These are the activations of a small neural network, seen along a few directions. Each row is one input.
In each table, some parts of the input vary, and every possible input appears once, in random order.
Descriptions start from the smaller parts, as in this example, which fits no table here: one of 6 places along a line, together with either a single point or (one of 2 separate values, together with one of 5 places around a ring) or one of 11 places around a ring.
Shared parts are said once, and a part with two or three values counts as separate values.

Other details of the inputs vary at random and push rows far along two fixed directions, the same in every table; ignore that.

A family of inputs:
R1: [ 26 -16  12  16  11 -23  33  14  -4  26  16  11 -26]
R2: [ 17 -35  17  21   4 -23  16  20  -3  20  17  -3 -29]
R3: [-23 -14  16 -71 -25 -13   1 -16  50  41  23 -32  56]
R4: [ -2   8  12   8 -17  12 -10  -3 -19 -10 -22   1   1]
R5: [ -6   9 -19  -9  -2   2 -10 -13 -13 -20 -14 -11  -4]
R6: [  4  11   7  -2   8  17  -4  -9 -14 -11 -21   8   4]
R7: [  3  16  -4   2  -6  13 -11 -14  -8 -13  -9   6  -1]
R8: [ -1  19 -15  -7 -10   5  -5 -17 -21 -15  -4  -7   0]
R9: [  2  21 -18  -6 -12   4  -3 -16 -18 -11 -10  -5   0]
R10: [-15  20 -26  -3   7   7 -15  -1  -8 -17   1   3   5]
R11: [-13  22 -15   6   8  17 -19   0   2 -15  -5  12   9]
R12: [ 20 -28  11  13  23 -25  24  17   0  16  12   4 -31]
R13: [-13  20  -6   3  16  18 -11   4  -5 -14 -12  18  11]
R14: [ -7  15 -20  12   4  18 -13  -1   8 -27  -2   5   9]
R15: [  4  18  10  -1   0  15   1 -10 -17  -8 -19  11   5]
R16: [ 18 -24   0  16  14 -24  15  11   7  13  20  -2 -34]
R17: [ 21 -21   2  17  12 -18  16   7   4  16  26   1 -29]
R18: [  6  21  -6   5 -10  13  -6 -14  -6  -7 -15   6   0]
R19: [-27 -32  37 -51 -22 -10  -8   2  54  39  -3 -28  48]
R20: [ -2  11 -16  -8  -3   7  -9 -16 -17 -17  -7  -9  -1]
R21: [ 17 -33  18  22   0 -27  19  21  -5  21  20   1 -29]
R22: [  0  10   8   9 -18  11  -7  -3 -16  -6 -28   4   1]
R23: [ -2 -19   3  20  13 -16   6  29   5  13  20   8 -17]
R24: [-31 -13  -1 -54 -13  -7  -2  -3  59  23  26 -30  57]
R25: [  4  14   8  -3   3  14  -2  -9 -16 -10 -19  12   5]
R26: [ -7  13 -10   8  13  20  -5   3   0 -25 -11  10  12]
R27: [-14   3  -8  16  -3  16 -14   9  -1 -24 -13   2   8]
R28: [ 24 -15   5  19   6 -22  22   8   1  20  31   3 -31]
Description of these inputs: one of 4 places along a line, together with either one of 2 separate values or one of 5 places along a line.
Q: Changing only the place on the line of 4 turns R10 into R13. The same change can be made to R5. Which row results?
A: R12
Q: Change only the choice among 2 separate values in R24. List by row number the other rows that result.
A: R10
Q: Change only the place on the line of 5 in R16. List by row number the other rows that result.
A: R7, R17, R18, R28
Q: List by row number the other rows that have the place on the line of 4 in common with R4.
A: R2, R19, R21, R22, R23, R27

A family of inputs:
R29: [  1   5  19 -17  -2   8   3  -7  13  16  -6   7  20]
R30: [ 13 -15   2  31  13 -10   9  17  -7  -1  11   9 -29]
R31: [ 14 -14   4  31  10 -12  10  19 -11   1   4  11 -31]
R32: [-10  58 -42  13   3  44 -35 -30 -50 -73 -49  12  -1]
R33: [-16   1   3 -13   0   5  -7   6  20   8   5   0  24]
R34: [ 13 -18  10  23   9 -12  12  15 -17   2   0   7 -28]
R35: [  9  -9 -13  22  25  -9  10  16  -2  -4  16  10 -23]
R36: [-12   4  -6 -20  -8  -1  -5  -6  12   5  10  -8  18]
R37: [  3   9  10 -26  -9   2   6 -17   7  16   0  -5  15]
R38: [ -6  -3   2 -17 -14   1  -6  -9  13   6   2 -13  14]
R39: [ -8   0  -2 -19 -12   0  -2  -7  15   6   6 -11  19]
R40: [ -7  -2   5 -17 -16  -1  -5  -8  10   9  -5 -13  13]
R41: [ -6  -6  12 -23 -14  -3  -2  -8   4  11  -7 -15  15]
R42: [ 12 -11  -4  33  16 -10  13  20  -7  -2  14  11 -27]
Q: What is each input in this table made of?
A: one of 2 separate values, together with either a single point or one of 6 places along a line
Q: Changing only the choice among 2 separate values turns R42 into R39. The same change can be made to R29. Which row results?
A: R37
